These are the activations of a small neural network, seen along a few directions. Each row is one input.
Each table varies a few parts of the input and shows all the possible inputs, shuffled.
Descriptions start from the smaller parts, as in this example, which fits no table here: ring(8) and (point or line(9) or (values(3) and line(6))).
Shared parts are said once, and a part with two or three values counts as separate values.
In the rows, zero is written as 128.

Other details of the inputs vary at random and push rows far along two fixed directions, the same in every table; ignore that.

A family of inputs:
r1: [ 87  69 103  69 121 196  87 157 188 140 108 164  93 188  98]
r2: [163 161 165 152 137  81 137  96 112  97 156  80 157 114 157]
r3: [143 125 144 142 175 138  98  39 135 150  82 162 163 191 105]
r4: [ 97 161 124 150 136 119 163 190  89 150 145 152 118  88 108]
r5: [183 173 138 170 113  56 140  96  69  95 145  58 158  70 185]
r6: [143 158 186 162 157  76 110  33  78 115  89 131 152 152 141]
r7: [142 140 170 129 160 130 129  62 148 129 123 135 157 171 114]
r8: [171 172 165 156 148  84 167 117 119 118 160  85 138  92 147]
r9: [107 118 118 116  95 142 167 162 145 119 137 128 117 110 123]
r10: [120 120  98 110 106 131 127 207 142 115 175 105  92  87 137]
r11: [128  82  65 114 103 158 120 228 135 151 131 124  71  92 130]
r12: [107 141 161 133 131 132 133  59 134 111 122 156 184 173 109]
r13: [105  84 116  90 127 169  91  98 169 131  83 166 126 186 117]
r14: [130  92  91 118 150 157  99 138 140 176 105 154 110 159 101]
r15: [123 130 147 126 160 126  91  82 150 115 129 141 161 175 116]
r16: [153 114  92 128  99 118 137 187 112 135 131  92 101  73 155]
r17: [ 90  67  89  66 100 192  92 145 181 120 104 160  93 172 112]
r18: [119 123  89 150 118 120 136 183 101 150 147 131 125 100 116]
r19: [137 178 141 159 149  88 126 124  69 122 137 118 139  99 146]
r20: [158 189 160 188 127  60 166  77  69 111 138  91 191  88 151]
r21: [126 115 100 105  90 134 142 216 139 112 177  93  81  78 145]
r22: [148 117 121 117  94 123 149 168 129 110 148  90 104  88 161]
r23: [ 79 130 160 137 143 133 118  82 108 143  87 194 135 176  86]
r24: [102  86  99  89 115 179  72 111 160 133  89 169 121 182 115]
r25: [150 143 148 143 122  97 176 162  92 145 121 107  67  70 145]
r26: [103 161 172 154 167 115 113  50 136 112 139 160 206 184  93]
r27: [130 132 123 133 137 127 128 172 136 124 170 105 131 100 132]
r28: [157 161 152 152 155 108 164 136 128 132 168  97 141  89 136]
r29: [166 145 141 146 119 100 127  96 106 113 113  97 145 110 166]
r30: [143 127 154 123 157 144 105  29 145 142  72 160 163 190 117]
r31: [ 93  84 106  82 117 175  81  99 171 124  89 170 122 190 115]
r32: [ 84 101 113 103 112 169 131 131 163 136 106 175 129 160 100]
r33: [141 163 149 161 115  97 159 100  99 117 126 118 165 104 142]
r34: [153 198 180 181 128  57 186 105  91  93 181  77 178  82 149]
r35: [131  87  87  86  92 168 168 217 168 155 122 121  50  86 136]
r36: [121 125  89 147 100 128 165 214 108 144 152 123 103  70 123]
r37: [143 111 119 110 101 127 144 149 138 110 127  99 104 104 155]
r38: [150 112  90 142 125 113 107 170 102 143 134 106 110 103 143]
r39: [ 98  80  84 102 131 178  63 127 151 141 102 174 118 182 100]
r40: [130 142 118 131 149 135 158 192 106 169 129 138  85  88 120]
r41: [116 110 106  97  94 144 127 189 149 112 153 103  85 110 139]
r42: [144 205 175 192 146  62 180 117  90 102 196  85 193  71 141]
r43: [ 58  88 114  86 119 195 114 160 187 143 121 185 115 189  71]
r44: [125 131 133 133 109 104 125 145  86 122 120 119  85  98 145]
r45: [129 168 165 156 184 103  96  54  87 133  99 155 176 168 123]
r46: [114  85 122  82 133 182 119 103 184 143  89 163 108 183 104]
r47: [119 132 109 123 122 133 124 190 138 117 185 106 118  91 134]
r48: [121 107  98 130 146 133  58  94 119 135 114 147 147 175 119]
r49: [151 109  87 115 104 140 164 205 130 161 129 104  76  69 138]
r50: [148 141 181 131 159 126 122   9 140 118  97 142 179 190 125]
r51: [142 120 129 108 115 140 162 173 152 136 141 102  84 105 134]
r52: [132 142 169 129 141 115  93  11 129  87 114 133 190 190 138]
Each input here is: line(4) and (values(2) or line(11)).
The inputs of r1 and r51 match in every part but the line(4) part. If r37 is changed in the same way as r1 into r51, which row does it become?
> r46
The inputs of r5 and r16 match in every part but the line(4) part. If r44 is changed in the same way as r5 into r16, which row does it become?
> r6
Which other rows does r23 become when the values(2) part takes its other values? List them by row number.
> r4
Which other rows does r25 become when the values(2) part takes its other values? List them by row number.
> r40
Which other rows does r48 become when the line(4) part takes its other values? List them by row number.
> r14, r18, r38

A family of inputs:
r53: [158 128 119 121  96 113 159 181 130 110 158  72  95  69 167]
r54: [113 105 119 104 102 145 117 132 141 117 114 135 110 139 131]
r55: [165 143 142 136 114  96 153 124 121 106 144  79 124  92 165]
r56: [135 144 121 142 111 112 180 206 114 135 166 101  96  59 136]
r57: [ 97 131 141 131 152 143 103  81 145 125 126 165 177 185  95]
r58: [155 129 114 118  92 116 156 179 133 107 162  74  99  69 165]
r59: [ 80 115 118 114 122 157 122 150 137 138 124 172 121 149  95]
r60: [142 160 137 159 130  96 161 148  92 134 143 110 130  83 139]
r61: [105 130 141 125 151 143 122 106 143 137 127 160 147 163  99]
r62: [ 72  67  62  88 119 202 104 233 160 177 122 188  69 138  78]
r63: [140 157 128 159 134  95 140 152  90 132 152 108 130  88 137]
r64: [161 151 168 146 146  97 119  34 115 109 105 110 169 154 149]
r65: [134 144 121 142 115 112 175 196 109 141 156 106 100  65 134]
r66: [140 135 153 131 136 116 104  47 139  98 120 119 177 169 138]
r67: [118  91 109  96 123 165 105 119 155 140  95 153 108 163 117]
r68: [154 141 149 142 149 103  93  46 109 113 104 118 161 162 146]
r69: [122 155 154 157 165 109 113  67 102 133 109 154 174 160 112]
r70: [132 114 127 121 136 134  98  90 132 130  95 139 135 160 130]
r71: [117  91 117  96 124 165 104 121 166 134 103 149 111 166 116]
r72: [157 144 152 150 150  99 100  42 106 114 104 119 167 154 146]
r73: [120  89 106  97 123 165  98 123 152 141  94 153 109 163 120]
r74: [141 159 139 157 131  98 167 146  96 134 144 111 128  84 136]
r75: [ 78  88  95  88 125 191 119 198 173 153 136 173  95 149  85]
r76: [135 161 138 151 125 102 160 150 114 115 169 103 141  89 137]
What is each input in this table made of?
> values(2) and (point or line(11))
The inputs of r67 and r74 match in every part but the values(2) part. If r73 is changed in the same way as r67 into r74, which row does it become?
> r60
Which other rows does r64 become when the values(2) part takes its other values? List them by row number.
> r65
